A small network was shown many inputs. Here are its activations along a few directions, one row for each input.
Each table varies a few parts of the input and shows all the possible inputs, shuffled.
A made-up example of a description, with smaller parts first: values(2) and (point or line(9) or (line(4) and ring(5))).
Shared parts are said once, and a part with two or three values counts as separate values.

Other details of the inputs shift rows strongly along two fixed directions, in all tables alike. That doesn't count.

Table:
row 1: [ 23 -40 -29 -59  78 -22 -63   3  52 -13   6]
row 2: [-23  29  -6  24 -18  33 -27 -52  29 -48  31]
row 3: [ -9  -2   3   8  -6  -6  25  29 -24  30 -17]
row 4: [-14   7   6  14 -16   3  20  11 -15  12  -9]
row 5: [ 31   9 -22  15 -25  10  -2 -50  46 -48  43]
row 6: [ 29  -4 -24  14 -22   4  -6 -48  42 -59  35]
row 7: [ 33 -25  18  -6  -8  -7  31   9  -5  30 -13]
row 8: [ -9   6  16  -1  -6 -11  23  23 -30  25 -19]
row 9: [ -1   2   3   7  -5 -12  22  30 -32  26 -14]
row 10: [ 29 -14  -2  60 -63  36   2 -75  29 -92  36]
row 11: [ -8  -2   2   9  -8  -8  22  28 -25  31 -18]
row 12: [-15  12  23  31 -54   6  49  -7 -37   3  -9]
row 13: [-11  38 -13  68 -61  41  -6 -67  20 -75  43]
row 14: [-21   3  18  -4 -12  -6  22  16 -23  32 -24]
row 15: [ -4  32 -18  29 -13  26 -29 -41  17 -56  35]
row 16: [ -5   6 -29 -46  84  -4 -76  17  28   6  11]
row 17: [-13   2  15  -2  -7  -9  25  22 -28  26 -18]
row 18: [-22   5 -16 -51  78  -1 -76   8  40  11   6]
row 19: [ -5  -2   3   6  -6 -10  24  29 -30  27 -14]
row 20: [ 32 -19  10 -11 -15 -13  38  19  -2  34 -10]
row 21: [-11   7 -20 -49  81  -6 -77  13  32   6  11]
row 22: [-14   7  19  -6  -9  -9  22  17 -30  27 -21]
row 23: [-12   8  16  -7  -8  -8  23  17 -33  25 -22]
row 24: [ 29 -55   7  -4 -12 -22  29  21 -16   1 -30]
row 25: [ -7   7  13  -3  -5  -9  24  23 -33  23 -20]
row 26: [ -9  15  -2  20 -15  11  -1 -12  -4 -18  14]
row 27: [ 30 -38  23  -6  -7  -8  32   8  -8  21 -22]
row 28: [-24   5 -15 -51  80   1 -73   9  42  10   8]
Description of these inputs: ring(8) or (line(4) and line(5)).
- Change only the line(5) part in row 28. List by row number the other rows that result. => row 8, row 17, row 18, row 25
- Which other rows belong to the same alternative as row 24? List them by row number. => row 1, row 5, row 6, row 7, row 10, row 20, row 27

Table:
row 29: [  5  27 -14   5  -4   9   4 -10  20  -8  30]
row 30: [ -4 -11  47  11 -63 -13  85  25 -56  41 -45]
row 31: [ -7   1  -9  20  -4  12 -23  -7  -5 -32  12]
row 32: [ 30 -37 -15   7 -12   5  -1 -21  33 -26   7]
row 33: [ -8  47 -18  15  -8  16 -14 -16  24   8  32]
row 34: [ 19  -9 -10 -57  63 -29 -20  32  17  36  -2]
row 35: [-24 -27  -8 -75  96 -43 -44  77 -10  60 -43]
row 36: [-18   9   2   1 -10   8  -9 -22   8 -23   7]
row 37: [ -1   3  -7  23   3  21 -20 -17  -2 -23   2]
row 38: [ -5   1   7  18   3  21 -23 -25   8 -19  17]
row 39: [  3 -15  46  24 -53  -6  80  26 -55  40 -46]
row 40: [ 33   0 -13  -2  -8  -4  -4 -24  16 -25  22]
row 41: [-22  10  -8   8  -2   4 -12 -18   3 -28   8]
- What is each input in this table made of? => line(5) or ring(8)
- A walk changes only the line(5) part. It starts at row 32 and steps to row 40. List the rest of the walk in order. => row 34, row 29, row 33

Table:
row 42: [-20  21  28  36 -31  23  13  12 -46  -8  -6]
row 43: [-37   3  23  -8 -20 -32  46  51 -64  26 -45]
row 44: [ 13 -39 -12 -33  16 -32   6  28  25   6 -12]
row 45: [ 19 -13 -13  54 -15  34 -47 -60  12 -85  24]
row 46: [ 39 -19  11  59 -67  27  44 -17   2 -28  15]
row 47: [-30  12 -41 -43  70 -21 -48  40  20  40 -10]
row 48: [ -19   53  -17   74  -60   45  -21  -50   -7 -100   33]
row 49: [-33   4  22   9 -13 -14  59  39 -40  71 -21]
row 50: [ -6 -68  31 -57  64 -36   4  50 -34  55 -53]
row 51: [ 46  31  -4  27 -35  -4  40  -2 -16  14  17]
row 52: [-34  21  21  -6 -23  15   9 -11   9  49 -20]
row 53: [  0 -42  60   6 -59  -4  58 -10 -45  27 -66]
row 54: [-42  27 -51 -38  78  -2 -93 -14  67 -14  35]
row 55: [ 37  38 -15  41 -80 -15  76 -19 -21 -16  17]
row 56: [ 31 -35 -26 -24  24 -13 -21  31  26   5  -6]
row 57: [ -40   49    1   59  -58   37   -3  -67    3 -100   41]
row 58: [ 14 -52  38 -77  30 -27  13  49  21  84 -61]
row 59: [-31  -1   8 -28  10 -35  16  69 -61  39 -49]
row 60: [ 29 -20 -11  52 -89  -5  64  -9  -8 -38   2]
row 61: [ 21  43 -14  16 -20  21  -3 -70  42 -48  75]
row 62: [-38   9 -13 -19  30 -11   4  19   1  40  -5]
row 63: [ 20  24 -18 -23  -3 -31  22  -3  10   8  19]
row 64: [ 36 -36  -6 -12  24  -8  -8  36  16  19 -14]
row 65: [ -6 -23 -22   7   8   2 -51 -56  27 -83  20]
row 66: [ -22   30  -60  -23   79   14 -104   -4   58   -9   32]
row 67: [-11  10   5  25 -12  -8  40  53 -48  72 -32]
row 68: [-15  52 -17  87 -56  62 -13 -64  19 -53  60]
row 69: [ 10 -28  29  60 -51  28  35 -41 -33 -44  -3]
row 70: [-11 -52  -2 -61  80 -26 -44  13   8   4 -27]
row 71: [ 18 -47  37  34 -40  -1  53  17 -70  18 -41]
row 72: [ 31   3  21 -36  23 -26  50  43 -23  82 -11]
row 73: [ 34  32 -56 -52  77  -6 -85 -12  62 -12  47]
row 74: [ 11 -41   4 -33  33 -10  -7  14  36  11   6]
row 75: [  5 -45 -12 -22  26 -25 -16  16 -18 -10 -33]
row 76: [ 12 -43 -16 -19  37 -12 -38  14 -14 -10 -26]
row 77: [ 20 -26 -19 -40  84  20 -82 -14  87 -24  35]
row 78: [  7 -26 -34 -54  74  -2 -73 -18  90 -36  31]
row 79: [-31  33   5  16  17  43 -60 -37  17 -55  38]
row 80: [-41   7  25 -25  33  -4 -13  26 -23  14 -11]
row 81: [-12  22  39  70 -79   6  73  31 -87   6 -36]
row 82: [-27  11   3  -5  37  10  -6  23  -1  52  -1]
row 83: [ 23  35  24 -11 -48   7  31 -42  19  18  10]
row 84: [ 45  35  10  50 -71  15  67 -22 -23   2  29]
row 85: [ 19  48 -25  13 -22  11   2 -70  45 -56  66]
row 86: [-38   2  58 -45   0  -9  15  40 -38  66 -64]
- What is each input in this table made of? => ring(5) and (point or ring(8))
- The inputs of row 68 and row 46 match in every part but the ring(5) part. If row 54 is changed in the same way as row 68 into row 46, which row does it become? => row 44
- The inputs of row 84 and row 42 match in every part but the ring(5) part. If row 51 is changed in the same way as row 84 into row 42, which row does it become? => row 81
- Change only the ring(5) part in row 86. List by row number the other rows that result. => row 52, row 53, row 58, row 83
